A small network was shown many inputs. Here are its activations along a few directions, one row for each input.
In each table, some parts of the input vary, and every possible input appears once, in random order.
Descriptions start from the smaller parts, as in this example, which fits no table here: ring(8) and (point or line(9) or (values(3) and line(4))).
Shared parts are said once, and a part with two or three values counts as separate values.
In the rows, zero is written as 128.

Table:
row 1: [150 164 112 117 108 124 120 132 167 100 106 180 163 109 163]
row 2: [130  80 154  85 146 133 148 105 128 123 151 101  74 135 123]
row 3: [127 125 160 153 124 146 129 190 171 164  62 173 167  93  54]
row 4: [ 77 145 131 143 163 175 102 104 110 139 114 152 137 105 132]
row 5: [128 127 116  93 107 123 134 121 171 109  95 190 144  91 171]
row 6: [ 97 111 136 110 144 182 134 109 153 120 115 183 125  97 149]
row 7: [130 164  87 168 132 128 118 135 134 135 136 157 187 126 144]
row 8: [114 153 112 166 149 167  83 130  94 148 111 144 161 120 145]
row 9: [134 163  83 134  89 128  98 137 142 125 133 178 170 115 139]
row 10: [152 131 104 149 128  83 134 139 111 129 167  78 140 174 123]
row 11: [100 154  94 169 121 160 108 118 128 156 134 133 180 109 139]
row 12: [135 120 129 144 146 121  96 133  71 140 143  64 115 163 124]
row 13: [124 122 110 143 119 114 121 122 104 147 166  52 133 150 117]
row 14: [117 137 150 121 129 144 156 116 143  98 111 196 133  95 160]
row 15: [153  98 137  78 104  79 149 124 153 112 132 110  93 147 150]
row 16: [124 107 147 127 154 134 156 107  96 126 138  85  56 128 110]
row 17: [173 131 132 107 103  79 136 133 148  98 141 102 113 164 141]
row 18: [ 88 139 130 148 153 186 142 113 122 126 106 167 108  89 139]
row 19: [159 129 103 119  86  82 114 137 122 122 166  99 122 169 117]
row 20: [145 111 170 100 127  98 171 117 122 103 148 114  81 142 139]
row 21: [151  94 173 123 120 106 153 192 141 159  91  90 126 151  31]
row 22: [108 113 147 118 164 124 114 101  85 135 149  70  88 142 106]
What is each input in this table made of?
> values(2) and (point or ring(10))
The inputs of row 1 and row 17 match in every part but the values(2) part. If row 7 is changed in the same way as row 1 into row 17, which row does it become?
> row 10
Which other rows does row 13 become when the values(2) part takes its other values? List them by row number.
> row 11

Table:
row 23: [106  98 192 128 156 159 184 139 166 117  60 167 114  73 141]
row 24: [106 124  75 161 109 159  69 139 110 180 114  95 147 108  77]
row 25: [ 86 148 104 173 178 201 110  81  87 118 170 174 129 117 164]
row 26: [147 202  91 188 113 105  75 172  96 138 103 110 168 138 111]
row 27: [157  92 177 111 141  94 219 139 131 110 136  95  31 145  83]
row 28: [ 86 130  93 154 126 181 108 132 143 177 145 180 176  93  83]
row 29: [101 146 119 124 164 168 142  66 149  99 124 154 137  83 223]
row 30: [149 165 104 153 110 104 156 150 173 104  79 194 196 116 184]
row 31: [124  83 102 115 123 118  95 145 136 170 157  40 173 161  81]
row 32: [101 118 103 108 104 153 145 124 194 166  95 166 178  69 151]
row 33: [127 130 117 108 117  90 174  65  92  86 199  86  61 142 170]
row 34: [106 102 121 126 160 113 103  89  60 139 184  46 126 175 171]
row 35: [199 141 123  78  78  87 113 163 159  81 109 190 151 148 160]
row 36: [114 132 181 157 155 160 114 138  76 158  71  96  93 110  66]
row 37: [127 197 108 188 127 127 117 154 125 119 127 199 202 132 112]
row 38: [ 96 155  89 164 153 179  73 100  47 144 140  90  93 134 169]
row 39: [131 103 103 107  69  94 164 129 169 126 172  84  97 143  93]
row 40: [139  83 187 121 189 116 146 147 107 155 114  51 102 179  72]
row 41: [209 154 119 144  71  60 172 154 138  97 167 113 128 164 135]
row 42: [127 126 127  49 133 116 102  65 135  76 146 160  80 121 193]
row 43: [ 87 133 193 153 173 191 156 147 110 135 106 174 125 100  73]
row 44: [126  94 126  48  64 126  94 125 198 130 115 167 120 127 123]
row 45: [145  75 195  52 134 115 144 143 153  98  83 172  57 108 113]
row 46: [176 140 124 163 125  55  96 165 120 147 155  70 188 187 124]
What is each input in this table made of?
> values(4) and ring(6)
The inputs of row 39 and row 24 match in every part but the ring(6) part. If row 33 is changed in the same way as row 39 into row 24, which row does it become?
> row 38
Which other rows does row 34 become when the values(4) part takes its other values? List them by row number.
> row 31, row 40, row 46
Which other rows does row 41 become when the ring(6) part takes its other values? List them by row number.
> row 26, row 30, row 35, row 37, row 46

Table:
row 47: [151 146 118 147 106 115 138 144 136 115 134 147 144 136 130]
row 48: [128 145 118 170 138 131 132 137 108 139 125 119 140 126 126]
row 49: [111 120 140 121 134 148 103 131 121 145 115 130 123 120 100]
row 50: [114  98 137 110 136 146 146 111 145 129 131 134 113 115 134]
row 51: [112 128 107 124 129 130 115 102 134 127 154 121 140 131 151]
row 52: [128 124 100 110 110 125 123 114 146 122 151 143 121 126 150]
row 53: [127 110 136 130 129 139 152 142 151 146 120 134 140 121 104]
row 54: [155 140 128 122 113 120 108 138 124 109 119 152 136 135 142]
row 55: [121 135 148 133 150 139 114 131 108 129 108 140 114 126 109]
row 56: [124 139 105 143 122 122 122 134 137 141 143 121 168 134 121]
row 57: [139 127 109 109 107 124  98 138 141 126 121 145 138 132 130]
row 58: [108 124 108 135 132 153 116 103 117 138 140 108 122 121 144]
row 59: [139 144 140 139 113 111 154 143 151 118 114 141 133 122 126]
row 60: [136 146 130 132 138 119 102 130 113 121 124 135 151 138 145]
row 61: [117 134 107 155 125 143 122 139 122 153 131 108 149 121 116]
row 62: [121 115 123 101 114 121 142 108 152 121 130 137 117 107 143]
row 63: [122 131 117 121 126 125  90 130 128 135 128 126 156 135 134]
row 64: [128 142 126 145 146 137 102 131 101 133 107 124 129 129 138]
row 65: [101 117 132 122 135 154 129 104 123 134 143 125 109 115 118]
row 66: [121 112 147 118 149 140 157 120 128 108 127 142 107 118 146]
row 67: [138 134  97 131 101 120 131 142 150 131 134 140 150 133 117]
row 68: [132 132 138 111 124 117 153 112 138 106 127 144 111 112 156]
row 69: [124 146 120 131 138 125 130 104 115 114 150 129 135 137 163]
row 70: [126 104 145 107 136 142 120 137 143 141 103 139 127 122 116]
row 71: [141 138 148 112 120 117 126 138 140 112  97 146 124 122 137]
row 72: [171 106 150 112 138  71 143 132 102 116 161  35  72 184 102]
row 73: [132 124 150 146 138 132 159 147 140 126 115 141 130 127 117]
row 74: [140 140 116 119 118 121 136 117 128 108 148 150 116 130 163]
row 75: [131 121 131  99 113 120 116 134 151 128 100 139 132 116 124]
row 76: [117 141 118 144 144 145 130 105 100 123 133 117 114 127 155]
row 77: [130 127 123 125 105 115 146 138 161 133 116 135 142 116 112]
row 78: [106 132 140 131 149 146 142 110 106 115 136 134 100 121 128]
row 79: [120 139 140 157 143 134 144 138 115 133 126 135 125 122  98]
row 80: [116 126 116 134 131 145  90 132 114 147 114 114 137 123 128]
row 81: [135 120 158 119 147 137 131 142 130 123  99 146 121 127 128]
row 82: [113 127 132 143 127 147 134 138 128 150 134 124 136 117  89]
row 83: [135 150 119 158 132 112 132 133 121 128 140 131 161 137 132]
row 84: [152  82 145 100 110  73 138 134 100 139 167  33  82 185  96]
What is each input in this table made of?
> values(2) and (point or (values(3) and ring(6)))
The inputs of row 78 and row 65 match in every part but the values(2) part. If row 68 is changed in the same way as row 78 into row 65, which row does it become?
> row 62
Which other rows does row 64 become when the values(2) part takes its other values? List them by row number.
> row 80
A walk changes only the ring(6) part. It starts at row 64 and steps to row 60. List the rest of the walk in order.
> row 54, row 71, row 81, row 55
